These are the activations of a small neural network, seen along a few directions. Each row is one input.
Each table varies a few parts of the input and shows all the possible inputs, shuffled.
A made-up example of a description, with smaller parts first: one of 8 places around a ring, together with either a single point or one of 11 places along a line or (one of 2 separate values, together with one of 6 places along a line).
Shared parts are said once, and a part with two or three values counts as separate values.
In the rows, 128 means zero.

Other details of the inputs vary at random and push rows far along two fixed directions, the same in every table; ignore that.

Table:
row 1: [120 200  81 149 101 103 109 123 126 173 122]
row 2: [114 150 132 151 106 105 136 136 135 113 103]
row 3: [140  69 103 102 164 167 127 120 130 142 163]
row 4: [115  54 180 120 163 121 119 107 130  85 143]
row 5: [123 199 123 151  87 101 129 141 124 131  97]
row 6: [139  89 104 118 155 154 157 143 137 123 142]
row 7: [118  59 184 121 156 126 122 104 139  79 144]
row 8: [110 144 142 147 103 109 126 145 106 129 107]
row 9: [111 187 126 148  76 116 121 140 119 136  98]
row 10: [121 194  88 150  86 105 118 147 128 169  88]
row 11: [137  93 118 109 146 170 150 146 124 124 146]
row 12: [142  86 111 109 162 148 123 116 141 137 149]
row 13: [134  64 174 124 170 122 156 137 120  76 137]
row 14: [130 209  91 138  92 116 106 119 130 166 121]
row 15: [124 201 105 131  88 115  94 122 117 179 114]
row 16: [145 100 114 109 164 151 134 117 130 130 163]
row 17: [132  92 118 108 152 164 126 118 124 134 162]
row 18: [159 162  50 113 110 173 137 151 149 186 121]
row 19: [138  96 124 103 145 171 125 111 135 127 158]
row 20: [121 197  82 150 100  97 103 124 120 179 115]
row 21: [146 104 127  98 148 167 131 111 134 125 159]
row 22: [109 148 139 147  95 111 129 136 128 111 104]
row 23: [155 170  53 112 122 162 122 122 146 183 145]
row 24: [137  82 104 116 163 144 128 119 133 138 154]
row 25: [135  86 120 108 153 160 121 119 119 140 157]
row 26: [112 151 145 140 112  98 107 116 107 134 124]
row 27: [120 159 138 150 109 101 140 135 132 109 104]
row 28: [ 83 107 210 168 128  54 116  96 129  54 113]
row 29: [117 152 137 145 122  89 110 117 113 132 124]
row 30: [ 84 110 233 156 117  67 103  98 119  61 111]
row 31: [104 143 132 150 104 107 132 143 119 121 110]
row 32: [143  83 105 118 156 151 153 144 133 130 137]
row 33: [121 202 109 141  69 126 115 145 125 163  94]
row 34: [128  43 180 106 173 147 124 107 125  89 155]
row 35: [149  95 123 105 150 163 151 147 119 128 143]
row 36: [152 128 114  98 135 167 120 117 137 150 150]
row 37: [156 104 133  98 142 172 150 141 137 122 138]
row 38: [150 102 115 111 158 157 158 145 129 120 146]
row 39: [104 180 114 147  85 106  99 114 129 146 114]
row 40: [114 147 144 143  96 112 125 138 132 120 100]
row 41: [ 71 100 212 168 127  55 111 102 113  60 119]
row 42: [160 105 126 104 150 163 153 141 142 120 137]
row 43: [ 99 116 222 167 124  57 139 123 128  50  92]
row 44: [146 101 121 106 147 166 156 145 122 121 147]
row 45: [ 80  95 216 170 120  56 131 130 108  58  97]
row 46: [160 176  62 101 105 186 141 149 133 178 131]
row 47: [154  96 115 110 160 154 152 142 139 127 133]
row 48: [120 191 134 143  85 102 118 145 112 146  92]
row 49: [120 191 122 143 102  90  97 118 120 156 110]
row 50: [ 82 116 223 161 126  57 116 102 105  60 121]
row 51: [162 161  59 105 129 167 119 123 150 189 144]
row 52: [147  98 108 116 160 154 161 143 135 121 144]
row 53: [154 104 125 101 157 157 128 115 144 129 155]
row 54: [149  95 115 107 167 147 127 116 140 136 151]
row 55: [157  99 122 104 158 158 149 144 133 125 136]
row 56: [111 142 139 143 103 107 122 141 123 127  99]
row 57: [134  88 103 117 162 147 133 117 138 132 159]
row 58: [112 182 116 152  92  93 100 116 137 150 107]
row 59: [121 193 103 139  79 125 113 149 116 172  95]
row 60: [150  92 109 115 161 150 157 145 131 128 139]
Description of these inputs: one of 2 separate values, together with one of 5 places around a ring, together with one of 6 places around a ring.
The inputs of row 6 and row 57 match in every part but the choice among 2 separate values. If row 52 is changed in the same way as row 6 into row 57, which row does it become?
Answer: row 1
The inputs of row 23 and row 27 match in every part but the choice among 2 separate values. If row 4 is changed in the same way as row 23 into row 27, which row does it become?
Answer: row 56
Start at row 59 and move only the place on the ring of 6, one step at a time. The first step leads to row 56. Which rows follow, in order?
Answer: row 10, row 47, row 55, row 48
Change only the choice among 2 separate values in row 36. List by row number the other rows that result.
Answer: row 37
Change only the place on the ring of 5 in row 14. List by row number the other rows that result.
Answer: row 16, row 29, row 49, row 53

Table:
row 61: [142 145  81  99 136 176 109 129 140 202 181]
row 62: [102 174 152 174 100  64 128 170 103 141 100]
row 63: [151 151 122 103  91 150 119 144 129 151  90]
row 64: [144 110 166 112 175 113 148 121 134  93 167]
row 65: [128 145 110 122 113 125  88 110 159 175 137]
row 66: [111  71 136 154 156 126 170 130 150  88 140]
row 67: [128 100 144 115 168 119 153 122 160  71 153]
row 68: [ 84 174 131 184  94  69 140 154 146 124  95]
row 69: [175 113  40 125 134 175 147 133 141 189 136]
row 70: [112  81 171 125 159 133 117  91 125 116 181]
row 71: [174 150  58  76 153 170 136 150 109 177 157]
row 72: [156 147  66  97 112 220 153 134 162 159 147]
row 73: [124  63 166 111 152 121  93 117 143 112 141]
row 74: [ 95 189 160 145  67 107 119 159 132 106  82]
row 75: [115  70 167 126 158 139 113  91 105 110 178]
row 76: [175 150  86  97 115 219 143 132 116 175 158]
row 77: [125 131  45 113 120 190 108 109 136 175 164]
row 78: [127  95 144 111 166 118 141 140 142  67 141]
row 79: [130 141  93 144 118 126 147 154  86 167 121]
row 80: [154  72 142 108 166 115 135 102 118  83 130]
row 81: [128 106 179 129 213 137 134 114 121 119 124]
row 82: [142  97 194 101 142 157 143 154 120  96 140]
row 83: [179 144  91  84 109 194 123 156 155 174 119]
row 84: [143 111 162 108 170 111 137 139 117  93 154]
row 85: [149 177  98 131 127 125 128 112 104 143 151]
row 86: [ 97 187 124 144  99  66 116 139 113  99  91]
row 87: [ 82 155 119 182  85  75 137 149 101 116  80]
row 88: [110 152 134 166  92  58 120 151 114 140  66]
row 89: [122  75 157 128 146 123 104  79 152 118 153]
row 90: [124  92 128 116 157 123 145 118 114  69 134]
row 91: [146 131  73  86 141 186 102 147 125 202 174]
row 92: [118 141  73 162 110 135 148 142 128 143 120]
row 93: [154 111  56  79 132 179  93 127 135 201 141]
row 94: [124  86 164 124 128 168 152 117 133  68 133]
row 95: [153  97 151 109 163 103 125 125 144  91 130]
row 96: [168 128  60 119 137 157 146 152 168 194 132]
row 97: [156  94 155 112 172 108 137 108 163  91 145]
row 98: [139 163 127 116  94 162 133 140  89 152 118]
row 99: [151  88 172 123 126 152 136 102 136  91 122]
row 100: [115  60 141 136 162 127 163 168 142  87 129]
row 101: [112 158 143 171  94  58 117 156 132 137  75]
row 102: [ 91  69 145 111 145 133 109 126 122  98 138]
row 103: [101 180 155 179 101  63 138 152 121 142 111]
row 104: [118 174 101 138 165 144 120 125 142 158  94]
row 105: [111  61 163 111 158 139 113 105  89 113 163]
row 106: [144 168  95 117 127 122 128 126  87 146 136]
row 107: [125  68 151 129 144 129  99  79 132 113 149]
row 108: [ 94  77 150 118 146 131 107 132 139  97 147]
row 109: [160 122  56 103 145 175 155 178 107 197 141]
row 110: [ 95 136  83 125 103 142 100 118 111 152 129]
row 111: [ 81 168 159 144  93  75  81 128  86 146 114]
row 112: [135 148  96 158 118 130 146 140 103 164 136]
row 113: [125 181 178 135  95 123 131 141 129 128 121]
row 114: [ 82 157 124 171  90  71 135 167 112 119  76]
row 115: [115 204 149 161 108  62 122 104 112 117 129]
row 116: [100 197 126 165 100  68 126 106 138  97 114]
row 117: [102 191 122 167  96  74 120 107 119  92 109]
row 118: [128  81 159 150 162 119 166 129 124 110 155]
row 119: [122 155 104 119  85 168 136 142 114 130 102]
row 120: [137  75 146 152 151 109 154 116 151 111 127]
row 121: [ 94 196 165 152  69 105 127 141 148 106  92]
row 122: [154 163 122 125  92 153 126 113 155 150 113]
row 123: [138  93 170 133 206 126 122 100 148 115 100]
row 124: [ 92  79 147 132 147 134 119  92 149  98 162]
row 125: [121  59 150 115 144 126  99  93 115 116 134]
row 126: [164 151  96  78 114 201 138 163 109 179 133]
row 127: [146  67 174 106 131 153 141 114 119  88 111]
row 128: [134  54 141 139 150 112 152 129 115 105 109]
row 129: [143 176 134 126  97 160 137 126 126 152 138]
row 130: [160 161  86 131 121 117 118  99 131 140 127]
row 131: [154 165 130 115  94 150 125 133 164 153 110]
row 132: [155 156  91 107 126 109 113 130 126 146 108]
row 133: [ 66 175 145 161  89  79  91 117 145 128 118]
row 134: [ 92 182 155 141  65 107 121 153 114 105  72]
row 135: [155  86 151 120 170 110 140  87 153  84 149]
The inputs of row 80 and row 90 match in every part but one. If row 125 is changed in the same way as row 80 into row 90, which row does it become?
Answer: row 110
Describe the family of inputs behind these rows.
Answer: one of 3 separate values, together with either a single point or (one of 4 separate values, together with one of 6 places around a ring)
Change only the place on the ring of 6 in row 94. List by row number the other rows that result.
Answer: row 72, row 74, row 119, row 121, row 134
Change only the choice among 4 separate values in row 70. List by row number the other rows that result.
Answer: row 115, row 118, row 129
Change only the choice among 4 separate values in row 97. List by row number the other rows that result.
Answer: row 65, row 96, row 131
Change only the choice among 3 separate values in row 115. List by row number the other rows that result.
Answer: row 116, row 135
